A small network was trained on invented records. Each row is its activation on one of them, seen along a few directions.
Each row is followed by the record's values for the fields Bunun, Muze, Soro, Zeva, Datam.
A field that a record lacks is written none.
Other fields move the rows too, some of them a lot.
In the rows, zero is written as 500.
Strong random noise was added to every row along 3 fixed directions; ignore it. To show where, here is one row again and again, with new noise each time:
[409 389 330 466 583 484 503 590 499 463 415 396 326 566 586 595 450 416
 502 446 592 521 571 503]
[438 514 315 574 757 479 264 310 387 517 460 531 216 395 452 784 692 376
 517 392 634 403 506 391]
[474 425 409 467 544 487 549 531 496 485 423 458 440 540 540 527 464 459
 486 500 529 507 577 518]
[454 374 389 458 510 503 607 581 519 462 389 401 416 584 569 513 415 458
 462 491 556 571 580 536]
[470 532 436 396 595 395 422 645 497 524 554 551 551 518 587 483 454 453
 628 542 406 291 627 522]

[462 490 472 579 546 482 378 444 489 483 542 437 357 495 519 575 547 401
 475 455 582 496 449 413]
Bunun=f1, Muze=none, Soro=k3, Zeva=none, Datam=p1
[497 476 428 526 542 502 540 373 485 488 343 509 369 493 406 602 596 467
 485 421 525 436 451 484]
Bunun=f2, Muze=h3, Soro=k9, Zeva=none, Datam=p2
[447 496 476 317 488 363 523 730 597 505 519 501 566 591 611 384 376 460
 625 527 349 272 575 551]
Bunun=f1, Muze=h3, Soro=k1, Zeva=v1, Datam=none
[515 596 543 435 564 417 427 477 465 565 610 619 614 439 499 457 575 505
 600 581 351 277 573 530]
Bunun=f1, Muze=h3, Soro=k4, Zeva=v1, Datam=none
[513 573 633 562 497 575 428 525 500 532 652 572 640 453 473 466 489 566
 477 665 480 627 550 486]
Bunun=f1, Muze=none, Soro=k3, Zeva=none, Datam=p3
[477 388 451 426 379 459 699 525 536 446 376 354 503 552 528 417 416 532
 447 409 499 609 464 580]
Bunun=f1, Muze=h2, Soro=k5, Zeva=v2, Datam=none
[525 491 531 333 399 409 699 668 576 474 408 483 677 580 520 302 396 561
 563 516 324 364 552 646]
Bunun=f2, Muze=h2, Soro=k6, Zeva=v2, Datam=none
[508 511 507 399 480 386 553 540 550 490 482 454 528 513 528 398 467 471
 483 401 391 361 425 463]
Bunun=f1, Muze=h2, Soro=k8, Zeva=v2, Datam=none
[482 493 420 564 562 533 469 481 468 476 452 458 388 482 543 615 507 467
 501 407 621 542 483 449]
Bunun=f2, Muze=none, Soro=k7, Zeva=none, Datam=p2
[525 591 587 453 467 452 561 621 548 504 548 591 687 480 510 392 455 578
 634 579 353 363 546 543]
Bunun=f1, Muze=none, Soro=k9, Zeva=none, Datam=p2
[518 506 534 481 430 505 559 588 506 504 565 484 612 509 589 434 388 508
 532 476 453 458 511 489]
Bunun=f1, Muze=none, Soro=k4, Zeva=none, Datam=p2
[602 583 599 584 459 542 511 274 456 520 474 642 568 436 354 458 655 559
 473 595 485 524 514 545]
Bunun=f2, Muze=none, Soro=k7, Zeva=none, Datam=p1
[374 558 374 484 631 401 309 699 488 492 602 469 372 527 601 624 495 407
 665 352 496 300 476 414]
Bunun=f2, Muze=none, Soro=k3, Zeva=none, Datam=p2
[537 399 568 541 329 593 830 524 592 450 343 427 579 568 478 385 395 605
 409 528 532 746 508 565]
Bunun=f1, Muze=none, Soro=k9, Zeva=none, Datam=p2
[449 421 440 489 493 483 600 447 514 452 385 394 405 501 454 534 526 482
 430 360 492 506 425 447]
Bunun=f1, Muze=h2, Soro=k1, Zeva=v2, Datam=none
[425 441 450 544 475 516 540 590 515 471 532 361 409 562 570 542 435 447
 467 365 540 573 424 422]
Bunun=f1, Muze=none, Soro=k8, Zeva=none, Datam=p2
[480 449 528 519 433 501 590 481 481 491 589 417 537 531 540 456 460 473
 407 441 470 568 451 431]
Bunun=f1, Muze=none, Soro=k2, Zeva=v1, Datam=none
[630 532 580 618 481 581 599 266 461 500 392 563 557 415 396 515 592 557
 403 495 545 591 453 457]
Bunun=f2, Muze=none, Soro=k6, Zeva=none, Datam=p2
[457 423 414 631 513 589 493 360 420 487 444 416 325 437 497 697 563 440
 407 344 680 632 398 419]
Bunun=f1, Muze=none, Soro=k5, Zeva=none, Datam=p2
[450 465 540 520 435 483 517 663 529 465 586 439 555 588 574 420 422 478
 488 529 491 563 539 479]
Bunun=f2, Muze=none, Soro=k3, Zeva=none, Datam=p1
[610 529 585 499 446 488 640 474 534 506 422 548 596 509 452 404 489 566
 491 517 449 482 466 514]
Bunun=f2, Muze=none, Soro=k3, Zeva=none, Datam=p2
[467 572 577 509 509 531 325 629 471 531 769 524 628 500 573 473 434 502
 537 593 444 508 530 472]
Bunun=f1, Muze=none, Soro=k2, Zeva=none, Datam=p3
[441 467 421 315 495 413 615 817 597 475 420 465 510 600 614 405 378 555
 655 502 445 430 627 674]
Bunun=f2, Muze=h2, Soro=k7, Zeva=v2, Datam=none
[503 437 438 457 445 447 629 502 545 439 352 383 434 566 502 464 444 487
 440 368 512 497 406 461]
Bunun=f2, Muze=h2, Soro=k3, Zeva=none, Datam=p2
[607 590 588 500 455 473 529 425 474 534 545 591 665 457 481 417 502 547
 535 493 432 425 480 459]
Bunun=f2, Muze=none, Soro=k4, Zeva=none, Datam=p2
[452 464 449 556 520 622 450 497 483 464 435 461 365 523 477 608 527 513
 464 556 641 670 505 574]
Bunun=f2, Muze=none, Soro=k6, Zeva=none, Datam=p3
[561 499 532 556 498 508 506 259 452 513 502 526 487 428 441 529 574 485
 431 431 545 540 436 412]
Bunun=f1, Muze=none, Soro=k4, Zeva=v1, Datam=none
[461 472 492 492 456 507 601 607 546 461 466 447 501 543 529 483 431 511
 533 462 476 499 480 504]
Bunun=f1, Muze=none, Soro=k1, Zeva=none, Datam=p2
[521 597 557 390 508 380 451 440 479 545 595 631 648 463 477 417 549 510
 600 538 319 262 525 515]
Bunun=f1, Muze=h3, Soro=k4, Zeva=v1, Datam=none
[415 455 535 444 384 442 518 776 584 474 628 418 597 644 624 365 324 472
 554 507 430 465 551 514]
Bunun=f1, Muze=none, Soro=k3, Zeva=none, Datam=p1
[474 430 471 349 379 361 651 707 562 445 491 341 576 616 589 342 329 455
 460 357 351 409 430 452]
Bunun=f2, Muze=h2, Soro=k8, Zeva=v2, Datam=none
[550 442 528 584 469 644 545 388 488 500 378 529 433 504 367 574 539 557
 386 579 599 699 477 549]
Bunun=f2, Muze=none, Soro=k1, Zeva=none, Datam=p3
[507 509 458 431 521 405 528 384 508 479 374 487 467 449 421 503 534 479
 496 356 439 325 427 463]
Bunun=f1, Muze=h2, Soro=k9, Zeva=v2, Datam=none
[656 634 657 529 437 448 554 335 448 550 535 664 737 409 358 407 572 558
 489 513 293 313 426 443]
Bunun=f2, Muze=none, Soro=k3, Zeva=none, Datam=p2
[571 575 567 541 471 458 360 418 441 564 638 596 644 435 464 466 561 459
 542 531 450 406 506 443]
Bunun=f2, Muze=none, Soro=k5, Zeva=none, Datam=p1
[555 552 556 368 570 527 535 730 594 600 516 665 606 529 573 384 407 637
 632 728 488 502 636 719]
Bunun=f1, Muze=h1, Soro=k2, Zeva=v3, Datam=none
[424 525 519 388 418 507 467 820 563 484 652 476 616 586 667 358 308 551
 628 669 440 535 615 635]
Bunun=f1, Muze=none, Soro=k4, Zeva=none, Datam=p3
[579 514 608 523 451 475 611 315 465 542 507 569 627 487 390 412 580 533
 374 522 386 512 470 432]
Bunun=f2, Muze=h3, Soro=k8, Zeva=v1, Datam=none
[500 535 503 624 544 591 284 337 407 540 658 512 433 435 435 637 571 469
 419 469 559 573 421 387]
Bunun=f1, Muze=none, Soro=k2, Zeva=none, Datam=p3
[581 567 566 408 600 514 545 647 589 611 441 720 606 474 457 425 469 644
 622 723 458 432 630 713]
Bunun=f1, Muze=h1, Soro=k3, Zeva=v3, Datam=none
[536 591 588 508 527 551 358 541 480 551 648 588 660 451 521 461 449 545
 558 663 452 459 597 529]
Bunun=f1, Muze=none, Soro=k7, Zeva=none, Datam=p3
[497 428 550 473 404 502 688 524 527 489 548 426 606 564 547 361 425 529
 383 552 431 614 527 506]
Bunun=f1, Muze=h3, Soro=k2, Zeva=v1, Datam=none
[507 518 536 484 449 485 611 623 548 484 485 512 591 543 520 421 446 543
 555 502 436 487 520 507]
Bunun=f2, Muze=none, Soro=k1, Zeva=none, Datam=p2
[451 506 466 468 548 531 374 707 523 479 534 455 457 540 602 521 412 483
 585 602 536 516 581 542]
Bunun=f2, Muze=none, Soro=k9, Zeva=none, Datam=p3
[450 367 511 523 345 527 643 632 558 439 469 358 496 663 548 412 374 487
 406 470 545 667 500 507]
Bunun=f2, Muze=none, Soro=k3, Zeva=none, Datam=p1
[523 516 536 556 434 516 500 324 471 486 523 527 489 472 430 482 571 509
 465 506 520 544 465 488]
Bunun=f1, Muze=none, Soro=k4, Zeva=none, Datam=p1

Here are new rows. What are their fields?
[528 475 526 434 462 488 628 490 521 526 449 544 587 521 484 421 473 526
 491 578 408 448 579 593]
Bunun=f1, Muze=h3, Soro=k7, Zeva=v1, Datam=none
[431 443 444 451 444 531 416 758 525 476 635 363 480 637 646 486 308 466
 514 500 540 601 521 496]
Bunun=f2, Muze=none, Soro=k2, Zeva=none, Datam=p3
[508 630 555 585 576 440 270 398 424 553 661 616 534 434 427 550 644 452
 543 479 441 327 479 383]
Bunun=f2, Muze=none, Soro=k3, Zeva=none, Datam=p1
[410 534 380 416 604 403 389 567 492 499 533 472 383 482 561 555 539 463
 639 389 479 331 504 513]
Bunun=f1, Muze=h2, Soro=k4, Zeva=v2, Datam=none
[509 528 466 551 523 497 445 478 446 511 520 489 490 443 545 577 521 467
 515 425 567 500 466 442]
Bunun=f2, Muze=none, Soro=k5, Zeva=none, Datam=p2
[617 693 654 508 525 490 320 347 470 578 643 703 682 370 389 458 585 570
 547 662 379 363 484 470]
Bunun=f1, Muze=none, Soro=k3, Zeva=none, Datam=p3
[467 363 406 464 455 507 684 452 558 428 270 340 333 544 465 512 467 457
 384 333 560 561 414 492]
Bunun=f1, Muze=h2, Soro=k1, Zeva=v2, Datam=none
[466 508 507 494 479 465 372 596 492 510 671 484 564 515 592 464 425 432
 568 502 478 409 540 455]
Bunun=f1, Muze=none, Soro=k4, Zeva=none, Datam=p1
[488 502 518 481 504 468 537 453 489 519 563 489 515 503 517 459 538 494
 456 523 447 497 502 490]
Bunun=f1, Muze=h3, Soro=k2, Zeva=v1, Datam=none
[441 557 529 535 539 551 316 570 454 522 638 526 524 444 561 535 511 517
 570 629 536 555 554 560]
Bunun=f1, Muze=none, Soro=k5, Zeva=none, Datam=p3
[425 438 517 456 374 557 541 744 553 447 639 370 557 617 639 402 295 530
 468 597 510 703 519 548]
Bunun=f1, Muze=none, Soro=k2, Zeva=none, Datam=p3
[534 413 525 562 354 586 671 398 504 445 399 436 465 566 454 429 516 533
 383 531 579 720 486 558]
Bunun=f2, Muze=none, Soro=k4, Zeva=none, Datam=p1
[449 387 480 366 446 444 637 770 618 450 485 408 585 639 677 359 291 494
 546 559 447 515 618 588]
Bunun=f1, Muze=h3, Soro=k6, Zeva=v1, Datam=none
[495 500 488 573 578 480 495 329 450 516 503 526 438 455 431 557 630 484
 394 482 497 547 473 392]
Bunun=f2, Muze=h3, Soro=k8, Zeva=v1, Datam=none
[494 431 578 543 399 623 502 545 478 505 570 449 600 516 530 487 408 533
 430 590 565 704 522 538]
Bunun=f1, Muze=none, Soro=k5, Zeva=none, Datam=p3
[451 455 424 439 559 456 496 563 534 490 455 459 420 527 557 536 482 445
 536 501 504 426 554 539]
Bunun=f1, Muze=h3, Soro=k6, Zeva=v1, Datam=none
[541 458 534 426 394 442 630 474 526 460 497 400 585 526 523 373 428 503
 408 394 408 493 410 458]
Bunun=f1, Muze=h2, Soro=k2, Zeva=v2, Datam=none
[514 617 538 525 619 536 236 538 463 528 636 601 551 435 523 577 540 513
 599 620 525 464 573 485]
Bunun=f2, Muze=none, Soro=k6, Zeva=none, Datam=p3
[399 464 399 362 512 408 509 782 603 471 493 420 445 612 643 467 354 431
 644 452 447 325 536 533]
Bunun=f1, Muze=h3, Soro=k1, Zeva=none, Datam=p2
[539 485 522 510 470 517 624 361 518 504 368 539 500 485 395 500 550 515
 466 486 461 450 467 521]
Bunun=f1, Muze=h3, Soro=k9, Zeva=none, Datam=p2
[657 569 638 474 428 454 637 372 532 536 441 605 698 485 406 348 539 569
 468 569 350 401 469 505]
Bunun=f2, Muze=h3, Soro=k3, Zeva=none, Datam=p2
[483 499 543 540 461 586 453 557 465 499 543 487 549 496 540 487 485 548
 493 641 551 669 552 591]
Bunun=f2, Muze=none, Soro=k5, Zeva=none, Datam=p3
[453 503 482 522 491 490 413 590 472 492 567 483 488 513 567 499 523 464
 563 551 530 510 550 551]
Bunun=f2, Muze=none, Soro=k5, Zeva=none, Datam=p1
